cols: Y F N J R B
[132  68 179 112  93  63] -> K_436
[100 107 135 136 134 109] -> K_634
[118 148  94 135 126 131] -> K_336
[ 94 185  66 163 167 173] -> K_775
[130 142 113 128 130 141] -> K_732
[ 95 142 100 146 147 137] -> K_408
[ 93 139 102 148 147 133] -> K_967
[ 86 119 121 147 147 119] -> K_182
[ 98 182  79 163 173 176] -> K_348
[134  95 146 105 101  98] -> K_343
[152 170  93 118 136 181] -> K_147
col: [126 167 130]
R
col: [86 98]
Y
col: [121  79 146  93]
N
col: [163 128]
J
col: [107 148 185 142 142 139 119 182  95 170]
F

cols: H T U E D
[166  72 133  91 130] = K_135
[111 155 126 144 127] = K_641
[105  64 127 149 125] = K_902
col: [ 72 155]
T
col: [126 127]
U
col: [130 127]
D
col: [166 111]
H

cols: S G Z A K W X Q
[139  48 134 109 128 136 142  84] -> K_762
[139  48 134 109 128 136 128  84] -> K_467
[128  70 128 128  93  81 161  92] -> K_542
[139 105 134 109 128 136 142  84] -> K_999
col: [84 84]
Q
col: [139 128]
S

cols: M P C V
[115 178 175  72] = K_997
[145 190 151 123] = K_4
[ 58 100 180  75] = K_179
col: [178 190]
P
col: [123  75]
V
col: [175 151]
C

cols: mosig putu kis galok raz tilo
[112 195  85 162 119 154] -> K_438
[117 138 173 130 147 122] -> K_822
[108 157  88 143 116 150] -> K_986
[120 135 133 136 135 114] -> K_767
[ 98 143 170 141 148  97] -> K_504
col: [108 120]
mosig
col: [162 130]
galok
col: [ 85 173  88 133]
kis

cols: zufu kipi bukib gog leluk
[154 186 136 191 146] = K_589
[126 109 116 100 106] = K_471
[ 51 118  81 174 173] = K_126
col: [106 173]
leluk
col: [100 174]
gog
col: [186 109]
kipi
col: [116  81]
bukib

cols: dep dab ves fazog dopo dama mifol
[ 77 133 111 105 151 178 122] : K_445
[102 107 181 134 160 168 110] : K_993
[160 133 183  70 118  61 148] : K_931
[ 99 101  52  93 132 138 121] : K_252
[115 108 100 111 106 155 145] : K_172
[ 93  97  93 143 127 149 158] : K_81
[107 105 126 135 127 170 118] : K_388
[ 77 134 101  98 164 153 123] : K_178
col: [133 107 133 101]
dab
col: [70 93]
fazog
col: [155 149]
dama
col: [122 110 148 121 145]
mifol
col: [134  70  93 111 143 135]
fazog
col: [111 181 183  52 100  93]
ves
col: [ 52 100  93]
ves

cols: kuv ragon beteg pidi gezet
[158 139 114 126 110] = K_243
[159  73 115 120 132] = K_58
[141 165 196 157 166] = K_124
[152 144 150 152 141] = K_226
[158 139 114 150 110] = K_518
[153 114  91 145 121] = K_44
[144 100 117 146 121] = K_96
[111 184 175 130 151] = K_942
[ 84 155 119 102  90] = K_680
col: [141 152 158 153 144 111  84]
kuv
col: [152 158]
kuv
col: [145 146 130 102]
pidi
col: [132 166 141 110 121 121]
gezet
col: [158 153]
kuv
col: [144 111]
kuv

cols: sot pafa duru mapam vibu Raso pefo
[138  97 119 168 155  49 194]  K_259
[114 136 137  91 155 133 152]  K_346
[114 136 137  91 155 133 138]  K_610
col: [136 136]
pafa
which: [138  97 119 168 155  49 194]
K_259
col: [119 137]
duru
col: [194 152]
pefo

cols: Pabut ful saza nes
[130 105 144 140] = K_667
[110 126 152 150] = K_951
[120 125 156 149] = K_469
[178  94  99 105] = K_327
[138 177  67  63] = K_41
col: [156  99]
saza
col: [140 150 149]
nes
col: [140 150]
nes
col: [ 94 177]
ful
col: [99 67]
saza
col: [105  63]
nes
col: [130 110 120 178]
Pabut

cols: tegum kifi lud Rekag lom sovik
[153  90 120 175 167 127] : K_550
[193 124 142 192 152 120] : K_857
[129 165 136 159 120 102] : K_858
[ 75  89 101  81  69 126] : K_338
[171  89 120 180 181 147] : K_8
[135 138 104 125 155 150] : K_270
[172  86 128 170 163 135] : K_371
[102 104 161  87 117 128] : K_298
[ 89 195 171 188 113  56] : K_158
[143  90 120 175 167 127] : K_779
[143  90 120 175 167 155] : K_678
col: [120 120]
lud
col: [155 163]
lom
col: [142 136 101]
lud
col: [126 147 150]
sovik

cols: Paf ripu kaso vezet Sefab Guve gom
[131  94  81 113 125 159 121] -> K_287
[ 89 107 156 123 101  56 182] -> K_978
[131  94  81 113 125 159  68] -> K_860
[ 89 107 156 146 101  56 182] -> K_221
which: [ 89 107 156 146 101  56 182]
K_221
col: [101 125]
Sefab
col: [ 68 182]
gom
which: [131  94  81 113 125 159 121]
K_287
col: [ 94 107  94]
ripu
which: [131  94  81 113 125 159  68]
K_860

cols: namas zeped giv vupar riza
[211 126  47 107  71] = K_697
[ 93 126 157  99 157] = K_962
[153  80 172  75 161] = K_632
[213  88 191  62 167] = K_977
[163 124  84 110  97] = K_320
col: [75 62]
vupar
col: [99 75]
vupar
col: [ 93 153 213 163]
namas

cols: dinu kepi zunat Keb tiro Tazul Gim zosi Kagel soro
[117 136 197 141 136 128 119 200 116 210] -> K_431
[116 126 117 133 116 116 118 118 130 166] -> K_374
[127 132 203 134 151 151 142 208 116 153] -> K_628
col: [130 116]
Kagel
col: [116 127]
dinu
col: [118 208]
zosi

cols: Zavu fopes ruku Lov vafum gorub vube Tibik funu
[132 114 148 132 144 152 139 157 134] = K_656
[147  56  54 140 101 119 151  86 111] = K_394
[132 114 148 132 144 152  96 157 134] = K_948
[ 93 123 148 139 112 115  95 150 129] = K_800
col: [152 119]
gorub
col: [147 132  93]
Zavu
col: [101 144]
vafum
col: [151  96]
vube

